These are the activations of a small neural network, seen along a few directions. Each row is one input.
Each table varies a few parts of the input and shows all the possible inputs, shuffled.
A made-up example of a description, with smaller parts first: line(6) and (point or ring(11) or (values(3) and ring(5))).
Shared parts are said once, and a part with two or three values counts as separate values.
(in the rows, 128 means zero)

Other details of the inputs shift rows strongly along two fixed directions, in all tables alike. That doesn't count.

A family of inputs:
R1: [ 39 217 132 167  99 148 106 206 130  80 141  31]
R2: [168 121 100 153  94 195 147 134  50 168 166 110]
R3: [173 117  87 125 115 192 142 100  70 139 142  97]
R4: [ 89 114 161 117 164  72 132 123 174 130 100 149]
R5: [107 151 121 183 107 109  97 102 133  83  92  49]
R6: [108 126 164  99 158  89 115 129 190  92 115 160]
R7: [136 122 105  93 158  53 125 105 178 126 102 143]
R8: [ 91 104 162 121 155  68 128 135 175 132 106 164]
R9: [106 176 140 213 115 120 124 130 128 104 124  61]
R10: [142 131 143 159 103 215 140 144  72 151 166 122]
R11: [135 176 103 194 112 106 113 120 119 107 124  61]
R12: [109 143 160 116 155  89 127 144 185 107 128 172]
R13: [133 153 134 156  95 136  81 114 139  63 108  71]
R14: [113 169 151 203  96 106 102 143 149  94 136  77]
R15: [113  99 140  96 130  71 109 127 170 126 100 163]
R16: [133 142 110 115 164  42 129 128 185 126 111 155]
R17: [145 138 150 150 107 212 141 142  81 130 162 120]
R18: [125 114 107 105 140  45 116 121 169 135 104 155]
R19: [111 180 137 211 124 113 121 126 150  84 123  59]
R20: [136 115 137 147 126 207 147 114  83 126 144  98]
R21: [136 113 150 144 104 221 129 126  74 135 154 107]
R22: [143 117 120  80 134  71  95 120 175 125 114 161]
R23: [101 120 154 115 169  73 133 119 187 113 104 144]
R24: [129 150 114 164 112 128  96 105 139  65 107  65]
R25: [132  68 117  60 167 148 175 108 106 184 116 194]
R26: [141 137 123  92 154  71 118 134 174 115 122 176]
R27: [119 117 136  84 147  85 109 118 176  99 101 165]
R28: [ 81 153  94 118  82 228 176 202  31 186 187 101]
R29: [123  56 122  73 149 150 173 122  89 204 120 206]
R30: [170 106  93 129  88 199 139 110  47 162 151  96]
R31: [112 149 156 194  92 128  93 126 138  80 126  54]
R32: [180 132 113 136 102 209 137 131  59 144 162 116]
R33: [146 121 117  73 147  77 111 112 172 110 114 159]
R34: [133  74 168  54 153 179 161 134 111 173 141 210]
R35: [110 138 150 124 163  76 134 141 188 118 120 167]
R36: [146 104 119 131  94 217 123 115  64 137 141 108]
R37: [157 160 113 144  96 121  81 107 140  71 124  69]
R38: [163  86 115  62 143 161 157 143  93 202 158 221]
R39: [148  76  98  61 155 139 173 106  87 205 124 188]
R40: [164  91 104  69 160 147 173 128 103 186 146 207]
R41: [135 170 103 201 102  97 108 130 124 107 131  70]
R42: [ 96 128 152 142 147  62 141 154 171 148 119 173]
Description of these inputs: values(2) or (ring(5) and ring(8)).
Start at R38 and move only the ring(8) part, one step at a time. The first step leads to R2. Which rows follow, in order? -> R41, R11, R16, R40, R26, R32

A family of inputs:
R43: [133 104 142  61 147 120 133 140 145 155 134 192]
R44: [142 167  96 193  89 127 108 123 109 105 132  71]
R45: [117  76 131  86 158 105 142 113 130 168 100 188]
R46: [129 109 146  71 157 129 139 131 146 147 125 193]
R47: [137 108 148  67 145 128 139 137 141 153 132 180]
R48: [120 142 153 147 143  68 104 126 192  90 116 129]
R49: [150 110  99 107 119 206 149 122  63 148 149 126]
R50: [143 103 110 131 131 195 154 107  59 165 133 119]
R51: [115 143 125 125 152  52 106 118 180 102  93 125]
R52: [128  79 159 100 149 115 142 126 146 160 128 194]
R53: [132  95 123  65 153 123 145 120 144 150 130 172]
R54: [139 103 144  89 159 116 144 133 147 157 142 189]
R55: [135 104 143  95 163 121 150 134 142 149 128 198]
R56: [149 103 101 101 116 196 149 123  74 152 152 123]
R57: [133 108 140  65 148 125 136 142 140 150 126 197]
R58: [126  94 125  68 161 119 150 123 144 143 116 186]
R59: [144 100 145 123 115 213 144 115  73 150 147 123]
R60: [143 166 101 189 105 129 115 121 114 104 132  72]
R61: [140 155 121 181 114 118 124 115 125 105 130  73]
R62: [111 133 137 120 139  69 103 112 191  84 106 117]
R63: [142  89 131 133 122 157 161 109  86 172 138 144]
R64: [151 104 111 121 126 187 157 113  62 169 140 110]
R65: [132 105 106  73 156  98 139 131 132 168 115 183]
R66: [ 72 129 149  89 156 125 166 186 137 177 142 187]
R67: [139 166 131 167 102 168  99 127 113  83 131  66]
R68: [152 114 134 116 118 213 145 122  77 150 155 120]
R69: [125  86 155 101 153 118 144 125 144 153 119 204]
R70: [114 129 132 133 141  57 106 112 174 103  96 114]
R71: [116 147 117 126 149  55 101 116 183 103  99 122]
R72: [134  95 146 126 117 207 141 114  75 149 136 139]
R73: [143 168 103 184  99 122 115 123 115 106 130  77]
R74: [140 111 136  93 157 122 146 141 137 152 132 194]
R75: [132 155 110 162 112 151 107 111 124  80 129  63]
R76: [132  88 153  99 156 119 143 126 146 158 131 189]
R77: [137 156 106 171 109 139 110 107 112 103 131  48]
R78: [139 154 112 154 103 150 109 115 120  87 136  56]
R79: [152 117  85 126 105 194 142 122  47 169 142 115]
R80: [ 51 179 147 138 127  50 113 194 203 110 117 124]
R81: [ 75 188 130 197  95 158 123 183 114 107 147  50]
R82: [139 109 133  85 147 111 142 145 139 157 135 208]
R83: [138  93 115 123 134 185 153 107  64 168 127 134]
R84: [138 157 105 155  88 143 102 120 118  84 134  58]
R85: [157 120 119 135 122 199 147 135  70 152 156 138]
R86: [149 113  99 105 111 198 147 124  62 146 147 128]
R87: [141 156 137 186 111 144 109 123 127  87 140  67]
R88: [130 151 141 137 139  67 100 139 189  94 121 128]
R89: [141 164 103 172 110 137 110 118 106  99 119  57]
R90: [116 135 132 130 143  56 106 113 177 103  99 114]
R91: [124 155 130 140 124  60  87 145 186  94 117 144]
R92: [145 108 118 150 125 183 160 105  68 164 137 132]
R93: [ 64 170 161 207  93 156 122 162 105  98 137  47]
R94: [135  83 127 117 117 194 146 106  79 151 138 120]
R95: [108 118 138 131 138  53 100 111 177 109  95 120]
R96: [121 147 109 122 121  46  93 129 172 107 106 118]
R97: [121 146 113 119 136  47 100 128 179 105 105 119]
R98: [143 104 122  87 155  94 156 130 140 174 131 183]
R99: [145 165  99 189  84 124 109 124 113 109 136  64]
R100: [128 148 121 135 134  41 108 132 186 111 114 129]
R101: [127 147 144 173 107 165 101 114 119  84 123  75]
R102: [125 148 126 140 143  45 113 121 191 108 115 125]
R103: [129  99 154  68 156 121 141 130 150 151 129 189]
R104: [ 74 184 128 192  82 156 118 187 110 112 145  57]
R105: [128 153 117 136 127  41 108 131 182 113 115 129]
R106: [ 85 132 151 148 118 215 180 166  55 169 161 114]
R107: [151 118 120 118  98 214 133 135  60 151 151 133]
R108: [142 158 106 165 107 134 112 117 109 105 127  54]
R109: [119 152 110 121 133  46  96 131 173 104  99 126]
R110: [117 145 116 110 117  55  90 130 188  85 111 124]
R111: [142 165 124 170  75 162  87 130 109  87 140  60]
R112: [ 67 125 152  94 160 120 168 182 147 175 146 182]
R113: [142 104 135  83 144 112 141 145 138 163 145 197]
R114: [138 160 115 188 118 126 122 113 122 101 123  75]
R115: [133 113 140  65 140 121 135 143 139 150 126 198]
R116: [137 109 120  97 162  99 157 122 142 166 127 190]
R117: [133 152 146 171 101 163 104 114 118  84 135  61]
R118: [120 136 139 151 138  46 113 114 187 106 104 124]
R119: [115 132 142 154 137  50 111 114 182 105  93 134]
R120: [ 83 126 152 156 114 218 175 164  50 165 161 107]
R121: [162 113 122 132 114 203 149 136  65 160 164 125]
R122: [146 160 121 185  84 140  93 136 121  94 142  71]
R123: [129 103 150  74 156 133 144 130 142 147 120 193]
R124: [142  93 119 120 115 209 152 106  68 147 142 112]
R125: [121  83 131  75 158 125 145 116 139 146 109 183]
R126: [135 102 108  71 143 101 140 129 124 173 125 171]
R127: [146 107 136 137 129 197 156 121  78 150 148 146]
R128: [123  99 157  76 157 129 143 125 144 146 119 196]
R129: [130  82 124 113 124 191 148 109  78 149 131 138]
R130: [138 153 124 190 108 123 123 108 123 102 129  65]
R131: [122 155 141 143 146  69  99 131 192  86 118 136]
R132: [109 137 133 122 143  72 103 116 187  79  95 123]
R133: [123  83 164  81 142 124 136 124 148 151 119 185]
R134: [148 113 118 144 130 179 167 109  73 163 140 137]
R135: [ 47 176 165 150 143  53 119 177 206  98 118 116]
R136: [147 101 115 109 122 202 155 113  75 149 145 115]
R137: [116 141 151 153 144  74 101 125 186  89 106 139]
R138: [131 101 119  64 156 116 145 129 143 145 119 184]
R139: [142 168 132 160  84 151  93 130 119  86 136  65]
R140: [133 157  97 160  88 143  96 125 113  80 127  69]
R141: [144 169 107 191 107 130 118 117 114 101 132  66]
The inputs of R43 and R103 match in every part but one. If R85 is changed in the same way as R43 into R103, which row does it become? -> R55
The inputs of R79 and R50 match in every part but one. If R140 is changed in the same way as R79 into R50, which row does it become? -> R132
The inputs of R95 and R77 match in every part but one. If R93 is changed in the same way as R95 into R77, which row does it become? -> R112
What do these inputs look like to the network? -> line(9) and (point or (values(2) and ring(5)))
Which other rows does R121 become when the values(2) part takes its other values? List them by row number. -> R85
Which other rows does R131 become when the ring(5) part takes its other values? List them by row number. -> R46, R71, R75, R116
Which other rows does R77 become when the ring(5) part takes its other values? List them by row number. -> R53, R54, R68, R102
Which other rows does R78 become when the values(2) part takes its other values? List them by row number. -> R138
List by row number the other rows that have the line(9) part in common with R76. -> R59, R70, R83, R92, R101, R118, R120, R124, R125, R137
